Each row below holds a small network's activations on one input, seen along a few directions.
In each table, some parts of the input vary, and every possible input appears once, in random order.
Descriptions start from the smaller parts, as in this example, which fits no table here: one of 5 places around a ring, together with either a single point or one of 9 places around a ring or (one of 2 separate values, together with one of 6 places along a line).
Shared parts are said once, and a part with two or three values counts as separate values.
In the rows, 128 means zero.

Other details of the inputs vary at random and push rows far along three fixed directions, the same in every table; ignore that.

Rows:
x1: [130 105 144 180 175 196 109 122  47 109 101]
x2: [ 81 109 156  88 152 125  65 156 112 176 104]
x3: [157 107 111 170 121 129 216 112 122  91 160]
x4: [122  77 118 182 125 220 133 119 159 147 155]
x5: [125 147 112  90 120  69 135 133 141 115 128]
x6: [117 118 153 188 173 193 118 130  53 120 112]
x7: [ 93  78 149 172 182 174 130 135  60 130 115]
x8: [172 155 145 181 169 113 191 110  21  54 116]
x9: [147  73  94 177 101 228 193 114 174 135 170]
x10: [153  67 104 194  94 220 188 102 182 134 171]
x11: [195 159  88 103  65 103 150 103 184 106 137]
x12: [122 173 149 104 150  44 136 129  94 119 106]
x13: [128 155 120 108 119  65 125 122 149 115 126]
x14: [157 145  77 114  79  99 170 109 203 108 155]
x15: [152 121 131 185 142 110 214 107  90  82 147]
x16: [116 116 142 190 172 189 118 124  57 117 103]
x17: [ 98 100 135  96 113 145  61 141 175 186 122]
x18: [118 180 152  95 153  49 141 140  88 110 114]
x19: [194 162  96 102  62 105 148 107 185  98 146]
x20: [118 176 145  95 157  50 140 136  85 120 103]
x21: [ 96 106 124  80 117 154  71 150 170 185 122]
x22: [117 158 159  93 150  41 140 145  81 112 116]
x23: [ 98 106 113  89  98 176  53 148 213 182 145]
x24: [177 171  96 113  62 102 154 110 193 108 148]
x25: [113 132 126  99 106 165  44 139 167 178 109]
x26: [128 150 122  89 119  72 137 140 141 118 139]
x27: [ 78 109 155 106 153 119  48 148 118 160 105]
x28: [ 81 129 167 102 153 130  55 152 120 168 110]
Description of these inputs: one of 4 places along a line, together with either one of 2 separate values or one of 5 places around a ring.
Which other rows does x1 become when the choice among 2 separate values takes its other values? List them by row number.
Answer: x16
Which other rows does x1 become when the place on the line of 4 takes its other values? List them by row number.
Answer: x8, x11, x19
List by row number the other rows that have the place on the line of 4 in common with x11.
Answer: x2, x12, x17, x20, x21, x25

Rows:
x29: [ 63 112 165  78 170  96  50 168  96 163 104]
x30: [166 120  88 169  78 150 191  98 194 111 167]
x31: [127  97 142 215 178 145 200 108  56  86 134]
x32: [200 144  98 179 105 184 153  94 110  80 124]
x33: [207 208  88  74  50  64 103 107 186  86 123]
x34: [ 75  74 158 183 179 231  77 139  85 169 111]
x35: [120  92 141 188 179 142 203 123  50  96 134]
x36: [195 213 117  94  89  58 114 112 124  72 109]
x37: [115  62 103 119  87 235 104 137 218 197 158]
x38: [123 186 156 119 159  24 146 130  66  93 106]
x39: [109  56 106 148  88 220  80 125 229 174 163]
x40: [207 209  90  75  50  63 104 108 185  85 124]
x41: [166 118  81 166  80 149 191  96 195 112 162]
x42: [ 73  44 155 175 183 230 101 148  83 164 128]
x43: [110 128 116  33  71 109  63 155 233 190 142]
x44: [146 100 113 187 124 139 193 103 138  96 156]
x45: [ 80 144 164  87 168 122  61 159  95 171  95]
x46: [ 74 149 172  79 166 114  51 163  94 174  94]
x47: [170 124  81 148  84 161 205 103 191 123 160]
x48: [ 94 127 134  48 113 109  65 158 172 185 121]
x49: [ 76 124 167  78 166 116  71 165  92 174 101]
x50: [122 162 150 127 164  20 158 124  69  82 115]
x51: [118 153 145 108 164  23 174 134  62  88 116]
x52: [136 124 141 196 176 168 214 115  49 104 126]
The inputs of x43 and x37 match in every part but one. If x42 is changed in the same way as x43 into x37, which row does it become?
Answer: x35
Describe the family of inputs behind these rows.
Answer: one of 4 places along a line, together with either a single point or one of 5 places around a ring
List by row number the other rows that have the place on the line of 4 in common with x32.
Answer: x41, x47, x48, x50, x51
List by row number the other rows that have the place on the line of 4 in common with x34.
Answer: x29, x31, x33, x45, x49
